A small network was trained on made-up records. Each row is its average activation on records with the value named, seen along a few directions.
Values that are neighbours, or in one group, have similar rows; names and order tell nothing.
In the rows, zero is written as 500.
Random noise pushes rows far along 3 fixed directions. That doesn't count. These rows show it; they differ only by the noise:
[559 614 550 563 333 588 656 375 372 346 592 648 772 497 452 357]
[546 580 671 786 165 619 473 369 395 212 742 826 522 745 283 243]
[502 703 442 682 549 558 386 526 557 109 604 811 485 634 658 497]
[444 592 469 601 525 570 428 519 523 288 553 656 561 586 583 476]
[416 513 454 433 547 569 574 495 462 507 452 447 762 427 570 489]


K, 25 values:
k1: [687 651 337 532 716 341 478 488 660 375 501 640 323 505 668 736]
k15: [539 347 708 424 283 512 571 437 407 712 487 477 308 505 223 395]
k22: [358 549 499 473 669 503 340 656 470 425 485 531 425 590 644 513]
k6: [627 456 649 624 433 380 413 514 522 521 537 561 172 690 367 417]
k4: [480 507 343 542 528 610 417 510 585 343 582 589 399 440 609 648]
k16: [412 384 615 468 499 485 417 535 428 624 589 544 244 490 501 498]
k19: [521 563 307 556 659 401 500 477 598 470 509 485 592 532 526 569]
k12: [509 582 483 503 388 671 626 491 483 373 507 613 621 375 528 458]
k24: [534 476 650 605 369 454 500 343 299 401 644 666 344 687 480 401]
k7: [708 611 594 636 424 340 594 345 323 334 608 753 467 704 442 355]
k18: [455 320 419 528 461 555 282 600 722 528 453 358 270 468 468 586]
k23: [574 579 566 564 433 484 554 525 610 394 435 532 563 515 368 447]
k20: [316 452 563 521 590 616 241 688 605 392 493 584 131 633 618 509]
k17: [724 767 599 607 548 454 597 532 548 227 465 718 375 556 588 450]
k13: [480 418 572 523 349 466 647 470 414 665 454 370 764 598 315 384]
k2: [388 331 592 426 284 623 665 433 298 797 465 244 872 408 282 307]
k5: [835 769 575 783 260 645 478 479 604  48 614 926 382 547 504 367]
k3: [703 826 516 462 563 510 607 567 546 205 450 782 415 366 668 541]
k9: [605 457 571 595 280 493 368 448 493 565 647 567 193 563 280 499]
k10: [555 643 419 584 512 403 447 552 679 379 546 546 463 491 434 601]
k21: [455 438 438 552 549 447 401 462 438 543 646 538 402 562 549 571]
k11: [372 385 395 553 481 533 421 420 549 547 579 389 550 513 528 509]
k25: [378 405 621 511 534 418 439 563 462 580 412 392 461 699 414 395]
k14: [629 479 557 562 326 342 587 282 337 492 610 457 583 614 296 428]
k8: [560 550 450 531 475 516 371 437 524 456 694 654 354 442 566 568]
The values of K form a network in which each value has 4 neighbours.
Question: List every value one step from k17, in the order listed.
Answer: k6, k23, k3, k25
Question: List every value one step from k14, in the order listed.
Answer: k1, k19, k7, k21
Question: List every value one step from k18, in the order listed.
Answer: k4, k5, k9, k10
Question: List every value one step from k16, in the order listed.
Answer: k15, k24, k20, k8
Each value of K is a pair of two hidden parts, and every pair occurs once (5 first parts, 5 second parts).
Question: k19 and k7 share the first part; k19 and k10 share the second. Which value has the first part of k10 and the second part of k7?
Answer: k6
Question: k14 and k13 share the first part; k14 and k8 share the second. Which value has the first part of k8 and the second part of k13?
Answer: k12
Question: k4 and k20 share the first part; k4 and k11 share the second. Which value has the first part of k11 and the second part of k20?
Answer: k22

B, 25 values:
b7: [584 599 645 566 487 525 572 570 484 322 450 585 638 567 559 398]
b12: [518 508 393 640 444 500 468 460 561 313 545 608 499 548 466 501]
b19: [588 528 398 516 423 473 538 394 495 626 563 490 478 469 370 544]
b2: [673 706 552 638 436 484 407 474 456 211 654 909 254 564 569 485]
b15: [653 648 449 449 368 549 606 481 519 366 496 689 433 348 522 533]
b5: [577 559 633 515 338 465 488 478 576 344 516 631 236 548 372 430]
b8: [331 558 470 434 605 636 462 591 551 530 417 501 558 477 672 507]
b10: [414 500 432 541 435 658 450 484 597 521 568 494 551 447 516 520]
b11: [614 548 460 442 406 492 582 393 325 509 661 506 557 366 521 498]
b6: [424 265 588 611 347 439 423 374 403 626 627 338 582 694 283 365]
b17: [347 319 440 477 607 502 460 487 486 544 424 301 751 480 510 518]
b22: [689 657 484 421 554 510 697 427 327 412 454 660 695 336 701 495]
b1: [534 442 346 414 472 538 468 528 566 520 543 512 498 342 574 669]
b4: [411 439 612 696 442 364 394 474 458 502 573 578 354 835 321 366]
b18: [606 692 438 495 672 332 571 441 444 466 459 509 432 471 631 597]
b24: [451 495 548 440 367 673 521 597 528 509 467 450 527 399 432 453]
b14: [518 605 557 625 520 456 505 475 509 278 472 594 620 657 524 434]
b3: [687 478 596 513 488 403 541 443 558 519 522 488 420 475 384 562]
b16: [685 748 482 426 676 426 624 530 394 348 412 624 600 420 722 516]
b23: [403 376 505 563 475 580 415 472 407 624 622 467 429 577 447 451]
b13: [522 506 693 518 262 597 664 503 506 448 475 526 492 546 314 339]
b21: [601 609 459 540 468 397 609 313 432 401 681 569 506 495 440 524]
b9: [402 411 585 561 385 496 384 573 621 612 529 520 470 665 283 433]
b25: [363 386 375 513 516 630 432 569 536 514 500 471 611 549 605 478]
b20: [458 399 662 531 605 422 395 582 516 629 430 394 191 571 445 455]
Each value of B is a pair of two hidden parts, and every pair occurs once (5 first parts, 5 second parts).
Question: b4 and b23 share the first part; b4 and b14 share the second. Which value has the first part of b14 and the second part of b23?
Answer: b25
Question: b6 and b16 share the first part; b6 and b12 share the second. Which value has the first part of b12 and the second part of b16?
Answer: b13
Question: b8 and b7 share the first part; b8 and b2 share the second. Which value has the first part of b2 and the second part of b7?
Answer: b20
Question: b3 and b1 share the first part; b3 and b18 share the second. Which value has the first part of b18 and the second part of b1?
Answer: b11
